Each row below holds a small network's activations on one input, seen along a few directions.
In each table, some parts of the input vary, and every possible input appears once, in random order.
Descriptions start from the smaller parts, as in this example, which fits no table here: ring(8) and (point or line(11) or (values(2) and line(6))).
Shared parts are said once, and a part with two or three values counts as separate values.
In the rows, zero is written as 128.

Other details of the inputs shift rows strongly along two fixed directions, in all tables alike. That doesn't count.

Table:
x1: [ 72 158 149 143 120 156 130 103 142 164 126 114  56]
x2: [130 140 150 146 129 159 121 144  99 126 119 104 101]
x3: [ 77 170 154 103  78 162 130 127 125 140  95 122 119]
x4: [ 26 183 166  71  85 186 149 124  89 172 127 140 118]
x5: [113 136 146  93 123 147 111  94 102 141 128 138 122]
x6: [143 115 133 103 135  91 115 112 129 121 160 141 169]
x7: [155 121 134 128 150 111 138 160 124 113 136 115 137]
x8: [166 117 131 165 158 148  87 105 154 113 106  85 100]
x9: [ 84 149 144 131 116 160 134 152  59 143 113 117 116]
x10: [143 120 105 120 139 118 122 118 145 117 140 153 157]
x11: [182 109 138 159 112 151 115 106 159  96 102 113  91]
x12: [132 118 107 135 149  96 149 151 124 142 138 143 157]
x13: [140 116 118 107 113 103 155 144 120 103 129 143 162]
x14: [104 130 119 154 116 160 114 114 114 178 119 126  79]
x15: [138 107 124 121 108 101 143 138 126 118 168 150 159]
x16: [178 101 133 169 139 166 120 111 168 135 124  92  52]
x17: [154 125 118 112 169  85 125 129 133 125 147 117 149]
x18: [153 131 127 121 137  82 151 153 121 134 169 129 144]
x19: [149 135 107 132 132 111 120 121 134  96 114 143 164]
x20: [ 92 172 153  86 109 138 113 112  60 134 109 146 142]
x21: [117 138 135  92 110  97 157 146 168 114 125 128 179]
x22: [133 114 103 116 125 108 144 135 128 115 146 156 166]
x23: [142 126 119 122 112 100 150 144 113  91 125 141 163]
x24: [160 107 138 121 117  98 136 134 140 112 170 144 152]
x25: [146 109 122 140 140 104 156 150 128 137 139 125 133]
x26: [147 103 142 174 114 169 122  84 226 123 134  97  87]
x27: [162 117 138 110 118 113 141 136 134 102 126 138 142]
x28: [143 125 101 138 147  95 118 132 142 147 143 136 144]
x29: [ 67 145 127 103  88 159 120 124  73 159 145 159 126]
x30: [119 139 139 120 149 150  99 117 108 139 112 105 103]
x31: [137 129 104 125 163  97 132 145 131 138 140 143 160]
x32: [165  91 121 189 120 161 119 105 167 153 123  95  54]
x33: [ 74 163 132 114 137 163 110 137  73 161 106 137 119]
x34: [ 97 139 136 119 154  82 156 148 161 122 144 133 134]
x35: [148 123 100 135 123 101 140 131 131  89 121 140 168]
x36: [ 78 145 144 118 117 163 137 150  61 157 111 124 104]
x37: [ 98 135 136 115 149  79 144 164 158 111 130 128 146]
x38: [ 80 166 134 127 134 159 109 138  70 149 109 129 131]
x39: [151  95 112 189 144 168 109 113 164 135  90  99  80]
x40: [115 141 129 121 135 148 100  98 108 167 134 106  82]
x41: [107 148 120 109 117 159 112 111 106 134 105 147 127]
x42: [131 126 112 150 150 102 137 158 111 112 125 127 171]
x43: [137 113 143 187 134 157  95 124 206 112  91  79  54]
x44: [174 107 134 138 135 144 100  83 167 110 100 113 106]
x45: [143 113 106 125 132 101 118 121 146 118 157 151 169]
x46: [140 109 121 110 117 106 156 140 124 112 152 151 157]
x47: [142 115 100 125 122 117 139 128 137 106 118 142 155]
x48: [160 111 140 113 121 113 147 132 136 111 153 144 141]
Description of these inputs: values(2) and line(4) and (point or ring(5)).
The inputs of x33 and x38 match in every part but the line(4) part. If x44 is changed in the same way as x33 into x38, which row does it become? -> x20
Which other rows agree with x2 in the line(4) part and the values(2) part? List them by row number. -> x8, x9, x38, x42, x43
Which other rows does x5 become when the ring(5) part takes its other values? List them by row number. -> x10, x22, x46, x48
A walk changes only the line(4) part. It starts at x42 and steps to x39. List the rest of the walk in order. -> x12, x14
Which other rows does x35 become when the values(2) part takes its other values? List them by row number. -> x42

Table:
x49: [120 134 128 113 109 134 123 116 103 126 129 145 130]
x50: [ 67 169 138  92 115 128 145 169  56 142 127 146 148]
x51: [137 115 127 117 127 107 142 130 155 117 145 138 153]
x52: [114 141 138 122 105 155 122 113 126 128 113 127 118]
x53: [121 127 119 148 138 120 141 135 137 138 133 124 121]
x54: [138 127 139 128 137 118 130 147 129 116 121 119 128]
x55: [146 122 127 115 140  95 138 151 102 124 144 135 162]
x56: [131 113 138 144 113 152 117 108 162 124 133 118 104]
x57: [ 64 169 133 102 125 129 142 162  62 144 124 147 149]
x58: [154 118 120 128 122 107 127 123 137 105 140 138 152]
x59: [150 114 115 118 124 114 132 120 133 113 130 146 144]
x60: [133 116 126 115 125 118 141 127 155 123 138 138 142]
x61: [157 101 115 182 141 165 109 106 150 134 111 110  85]
x62: [133 135 133 113 154  89 137 146 121 109 133 125 161]
x63: [146 115 118 164 150 132 107 113 177 140 122 110  91]
x64: [152 116 132 148 116 137 117 110 165 108 118 116 126]
x65: [157 118 117 120 132 100 143 129 160 104 127 135 167]
x66: [152 125 128 128 155  79 144 142 152 118 153 124 150]
x67: [ 71 159 136  93 111 142 137 155  33 161 136 150 142]
x68: [157 113 125 145 120 147 121 105 172 115 110 115 115]
x69: [136 122 116 129 136  82 155 159 136 122 149 127 155]
x70: [133 124 118 153 141 164  94 105 131 151 114 109  92]
x71: [ 78 152 158 125 103 187 118 117  90 174 113 113  54]
x72: [120 128 130 127 104 176 110  94 115 139 111 131  85]
x73: [127 134 137 140 129 185  99 102 107 152 114 107  70]
x74: [140 116 129 128 125 113 135 124 161 113 142 132 142]
x75: [123 133 117 121 158  81 129 148 129 117 128 130 169]
What is each input in this table made of? -> values(3) and (line(4) or ring(5))
The inputs of x58 and x56 match in every part but the values(3) part. If x72 is changed in the same way as x58 into x56, which row does it become? -> x51
Which other rows does x52 become when the line(4) part takes its other values? List them by row number. -> x64, x65, x68
Which other rows does x61 become when the values(3) part takes its other values? List them by row number. -> x53, x57
